Each row below is a small network's average activation on inputs in which a field has the value named, seen along a few directions.
Related values have similar rows: they may be neighbours, one step apart, or belong to one group.
Strong random noise was added to every row along 12 fixed directions; ignore it. To show where, here is one row again and again, with new noise each time:
[ 306   27 -200   59  -49  -79 -116  -14 -196   94 -156  694 -140 -212
  131 -195  211  141 -179  -54  238  196  290   69]
[ 202 -342 -157   98  -30 -128   42 -118  -18 -349  226 -393  -69  324
 -140 -426   26    2  149  250  123 -343  260 -147]
[-272  175  -22  -93  -21 -100   29  131 -276  -70   10  -78   20 -295
   89  190 -148  -50  116  -10 -240   31 -303  211]
[  27  -52  243  179 -238 -234 -203 -251  -90   53  -47   37  -44  280
   93   48 -255 -207 -306 -204   57  -47 -206  119]
[  17 -219  352  226  322   46  -55 -374  -21 -107  104   29  195 -282
 -525  106   -9 -123  130  376 -323  -61 -205  215]
[-211   33 -173  -20  -94 -281  -23  167 -220 -293  116 -263 -128   39
  202  -77  -38  -22  179  168 -112 -249 -214  121]
[  23 -148  -30 -337 -289  180   38  214  241   47 -102  250   79  316
  -15 -117  233   32 -112 -387   -4  -89  193 -473]
[-101  177 -314  225  117  121   90  570  -27   78 -560   -1  -30  330
  464 -114  172 -100 -431 -239 -606 -171  159 -295]
[  15   17 -363    9  217  207  101  117 -312 -222   10 -340  279   45
   83 -434   61   45   19  198  178 -221  227 -194]
[ 124   -8  -70  158  107  374   38   72   55  112 -185  104  270   91
  -29 -253  273   11 -475   71   88  298  189 -109]
[ 207   29  -94 -489  161   -1  280 -318  368  132 -332  280  153  417
  226   49   -6  242  307 -107 -241  281 -230 -168]
[ 180   11  344  183   85  -50 -219 -295   72  313 -308  658  140 -109
 -144  231  139   18 -186 -117 -180  106 -145  152]
[  -6  -53  -92 -106 -401 -160   18  432 -274  -23   -1   80  -11 -458
 -280   40  313  190  131 -280 -356  -86  204   83]
[-307  202   57   53  304  214 -182   33  208  -10 -168  278  276  245
  318  -28  343  -39 -267  433   90   73 -515   11]


Field FIKU:
gade: [ 279   -2  311  152  496   40 -126 -515   95  183 -129   90  280 -155
 -462   16   86  105   99  -23 -140  -31   70  150]
zuneb: [-402  383 -279   65  216   85 -164  438 -306 -125 -233  281 -200   41
  711 -178  -53 -331 -540 -152  -16  -35 -127 -112]
zab: [ -97  -22  123   92 -114 -130 -189  186  -87   19   75  203 -134 -315
 -174   98  182  -44  -22 -115  -61 -175   93   83]
vef: [  82 -117  566  235   22  216  -71 -123  463  340    9  524  -73  -65
 -313  446  -11 -208 -216 -222  -91   93  184 -211]
bezek: [ -32   93   51 -213   35   62   19 -212   96   44  160   81   -5   91
  165  127 -336  -27   91  -28  329  146 -114 -108]
kiziv: [  40  249  -12  260  234   60  198  231   28   91  -17 -147  107 -233
   13  191  156  144  133  264 -113   55  208   32]
tolo: [-143   -4  -36   89 -502 -293 -308  259   71   98  125 -187 -316   23
   49  137  189  164  145  -40  421 -356  -90  187]
bovi: [-241  102   53  -37  135  101 -106   68   76  119  -60 -167  124  -12
   -6  209   -6   32  232   43   37 -379 -223  -28]
tes: [-171   79   -7 -266   63  461  -34   23   88  124   18   -9  181  152
  150  -43 -177 -157 -186 -132  483   -9   23 -351]
vud: [  57 -314  199  -38 -217  -68 -157    2  493  -85  146  305 -263  279
 -152    5  296   -7    7  110   16 -126   19 -172]
The values of FIKU form a star with 3 arms.
Which values are neighbours of zab? Give them in the order they are listed.
Answer: zuneb, vud
Which values are neighbours of bovi? Give them in the order they are listed.
Answer: tolo, tes
Which values are neighbours of kiziv? Give them in the order they are listed.
Answer: vef

Field DETOK:
dizu: [ -10  207  201  233 -187 -214  -53 -156  -44  148  116  245 -346 -139
  305  285 -381 -180 -413  -24  224  617 -202  332]
rekif: [ -42 -105 -310 -495 -270  -98  207    8 -480 -190  -23 -160  228 -124
  -29 -130 -200  118  404 -152 -140 -116 -184   22]
daru: [ -31 -125  118  -38  333  234  -15 -447 -699 -187   38   50  176 -363
 -282 -180 -719 -543 -192 -341  -84 -175  107 -104]
laba: [ 117    4 -246  321 -163 -310 -223 -178 -217  -72 -167  118 -236  516
  561 -348 -143 -110 -486  218  371  105 -227  286]
guvo: [ 109 -154  153  263 -263 -138   -3  266   30  -67  145 -125  -27  -40
 -270   39  207    4   15  -47 -166 -288  374 -135]
rafu: [   2  152  123  -65 -458 -111  147  437  201  325   74 -379 -143 -156
  -90  444  -23  192  154 -554 -188   48  293  -40]
refi: [ 221 -198 -456   77  148 -128   55  121 -270 -421 -112  351 -104   11
  109 -562  438   93  -44  420 -303  -26  195   41]
zuzer: [-218 -121 -174 -744 -249  362  252   69 -302 -313  118 -241  664  -68
 -256 -324  112   77  115  -54  -35  206 -297 -119]
bon: [-676  192  185  137  218  309 -318  315  -17   10  -88  425 -216  -23
  292   83 -122 -630 -749 -128  -98    5 -416  -42]
tun: [ -89 -371    5  -96  -63  146   37   40  580 -444  212 -268   -3  738
  -69 -473  457  -76 -237  451  -21   72 -160 -248]
The values of DETOK form a star with 3 arms.
Which values are neighbours of bon? Give them in the order they are listed.
Answer: daru
Which values are neighbours of rafu? Give them in the order they are listed.
Answer: dizu, refi
Which values are neighbours of rekif? Give them in the order they are listed.
Answer: laba
